[[  3 -22  49  -3 -23 -23]
 [-13 -14  10  40 -25 -18]] | 49

[[ 90  94 123 113  42  85]
 [156 159  78 118 168 234]
 [ 87 118  77 168 215 160]] | 234

[878 727 593   5] | 878

[[238  49 136 207]
 [190 148 137 224]] | 238

[[59 49 17  3 29 64 70]
 [59 29 10 36 19 55 83]] | 83

[[ -79  362  197    2   -5  -61 -201]
 [ -77    2  181  -14  273 -536  186]
 [-421  -81  -33 -885  566 -212 -596]] | 566
---
[[-62  16 -43  16   8]
 [  4  58  42 -25  55]
 [ 40 -31  23 -14  29]] Out: 40

[[ -5 -18  -2 -22  37  56 -31]
 [  1 -20  -4 -15  52  61   0]
 [  1 -20  -4 -15  53  60   0]] Out: 1

[[-29 -62 -37 -23 -43  47]
 [ 32 -26  15 -40  30   6]
 [-17 -14 -71  56 -46 -62]] Out: -17

[[ -7 -42  20  32 -20 -55]
 [-14 -29  22  11 -17 -31]
 [  8 -12  -4  21   1 -38]] Out: 8

[[-29 -20  37  38]
 [ 16  23  -8 -58]
 [ 15  27 -10 -53]] Out: 15

[[-44  70 -23  14]
 [ 44  13 -40 -24]
 [  4   1 -38  -5]] Out: 4

[[ 15  33 -53  56 -23]
 [  4  23 -35  47 -15]
 [-14  16   9 -38 -20]] Out: -14
---
Input:
[[-23  -1   4  -3   6   4  -7  -2  11 -11  15 -23 -26  29  -7  12]
 [  0  12   8  -3 -36   4  15   7  -6  -4  -8 -23  -7   3  22  12]
 [-16   5 -13  -3 -22  13  -6 -16 -42  -4  15 -23  14   0   0  12]
 [-19   4  -5  -3 -23  23  -7  -6  -6 -43  44  -1 -10  35   0  12]
 [  0  -3  -5  -3  39  -5  -7   4  -3  -4  15  14 -10  -4   2  12]
 [ 24  13  -5  -3 -39 -18  -7   8   5  39  23 -22 -16   0   0  20]
 [ 25   5 -16  -3 -17 -16  -7  -2  -3   7 -62 -48 -12 -30   0   1]
 [  7  -1 -17  -3  -5  66 -12 -39  -3 -39  32 -49 -10 -22   0  12]
 [ 25  -1  -5  24 -11   4  14   0  -3   3   4 -43 -11   0   0 -19]
 [  4  -1  14  -1 -31 -61 -25  -2  55  -4  19 -23 -10   0 -18  27]
 [  0  -1  13  -3 -49 -54   2  -8 -20  19 -17   3   0   0  -8  12]]
Output: 0

Input:
[[ 24   5 -13 -25   2  -3  -5 -26 -19]
 [-26  11   8   1   3   2 -69 -12 -20]
 [  9  -1 -11   5  -6   4 -38  20   5]
 [-35  22  17 -12   0   0 -12 -15 -19]
 [ -9  17   0  18   2   5  -7  11  13]
 [ -9 -12 -11  16   4 -24  43  27  15]
 [-17  20  -2  29   9 -13 -14  11  11]]
Output: -17

Input:
[[  2  23  37  -7  24   1]
 [ -1   1  15  74 -16  62]
 [ 20 -44   9  45   8  14]
 [-27 -10   4 -33  37 -42]
 [  7  22  35   2  18   9]
 [-50 -22  -6 -15  18 -30]
 [ 41 -25  37  70  12  44]
 [ -4   3   3  -2 -11   3]
 [-18 -38  -2 -21  40 -46]
 [ 33  41 -13 -38 -43   4]]
Output: 33

Input:
[[-20  13 -11 -19  25  -5  18 -55  12  41]
 [ -3  16   5   9 -10   4  -8  -1   8  -7]
 [  6  -5   7   5 -14   2  -9  19  -3 -21]
 [  2   4   3  11  -1   1  -3  11   0  -5]
 [ 12  15   1  14  -3   8 -20  22  -3  -9]
 [  3  -7  -8  -1  11   0   9   7  -5  15]
 [  5 -12  -5   0   2   1   7  14  -9   4]
 [ -8  13  -8   0  20   1   3 -22   8  25]
 [ -5   3  -8  -1   6  -1   8  -6   1  13]]
Output: -5

Input:
[[ 38 -10 -24   1  37 -45 -19 -18]
 [ 12 -25  62  68 -45   5  20 -37]
 [ 23  48   5  51 -33  59 -47  61]
 [  1  44  48 -72  -3  -8   9   3]
 [ 13  -2  24 -60  47  54  45 -53]
 [-40   9 -17 -16  73 -58 -64 -30]
 [-42  36  12 -35  20 -25 -47 -10]
 [-42  33  12 -40 -67 -55   4 -12]
 [ 48 -53 -17  63  72   3 -27 -34]
 [-69  48  71 -34 -52 -69   4   4]
 [ 41 -67  46 -13  73  34 -25  58]
 [ 53 -58  -7 -30 -12 -41  52 -59]]
Output: 53

Input:
[[ 20 -18  -8  -1  33   1 -40]
 [-37  13  20  -5 -36 -11   7]
 [-17 -16  20   2 -21   6 -24]
 [ 26 -39 -16  10 -26  12  11]
 [ -4 -38  17   5  -5  22  71]
 [  6 -66   9   0 -11  32  13]
 [ -1 -20  -4   0  -5   2 -36]
 [  0 -41  -2   1 -57  21  15]]
Output: 0

Input:
[[ -3 -29   1   3 -11  15  40  -7  20  13  -9   3  14 -14]
 [  6  -2  -2  12   6  -2 -15   7 -28  10  21  -5  -3   0]
 [ 10  28   5   3  17 -16 -42  16 -28  -5  16  -1  -9  15]
 [ -9  14  -1 -18  -4 -28 -57  -8 -12 -32 -26   5 -18   6]
 [ 13 -17   1  21   6  31  64  12   9  37  29  -2  21  -9]
 [  5  -2   0  12   5  -3 -17   6 -27   9  19  -4  -3   0]]
Output: 5
---
((7, 8, 5, 5, 8, 5, 3), (7, 8, 5, 6, 7, 6, 2), (6, 5, 7, 1, 3, 5, 5)) Answer: 3
((265, -512, -16, 557, -663, 385), (32, -63, -875, -466, -789, -448)) Answer: 385
(7, 2, 4, 3) Answer: 3
((587, 847, 617, 587, 891, 13, 564), (833, 651, 579, 681, 613, 122, 816)) Answer: 564
((210, 445, 364, 367, 265, 42, 758), (633, 583, 592, 362, 471, 325, 476), (591, 513, 557, 341, 517, 259, 391)) Answer: 758
(9, 6, 3, 2) Answer: 2
---
[[-33 -11  50  61 -12 -39]
 [ 30 -74 -37  14  53  69]]: -33, 69

[[-25   6 -29   9]
 [ 59  10  34  -5]]: -25, -5

[[-14  39  35 -55]
 [ 41  53   1  20]
 [ 22  11 -22 -17]]: -14, -17

[[ 62   9  30  12 -16 -10]
 [ -8  -5 -26  -3  39 -23]]: 62, -23

[[ 29  29  -5 -13]
 [ 59   0  -2  -3]
 [ 44  44  -8  12]]: 29, 12

[  7 -35  37  30 -19 -55 -13]: 7, -13

[ 17 -13  69  -4  28]: 17, 28

[ 5 41 58 23]: 5, 23

[ 43 -58  47 -21 -40]: 43, -40

[[-14  17 -19  -7  24  39  -3]
 [ 19  16 -17  58 -20  23  33]]: -14, 33
---
[-15.6  -3.5   2.9  12.5   2.5  -6.3]
12.5

[[-2.0  0.9 -1.0  1.4]
 [-1.9  0.7 -2.0  1.5]]
0.7

[[ 0.047 -0.103 -0.045 -0.189 -0.168  0.228 -0.014]
 [-0.020 -0.029 -0.011 -0.101 -0.159  0.157 -0.036]]
-0.159

[-176.1  -21.8  157.5   35.6 -137.6]
157.5

[ 0.04 -0.11  0.04  0.11]
-0.11

[[-0.788 -0.041 -1.007  0.592 -1.336 -0.466  1.698]
 [-0.963  0.192  1.355 -0.320  1.225 -0.818  1.095]]
1.225

[ 160.879  176.179 -117.474 -185.596  -59.138]
-117.474

[-1.4  0.2  1.1 -0.1  0.2  1.2]
-0.1
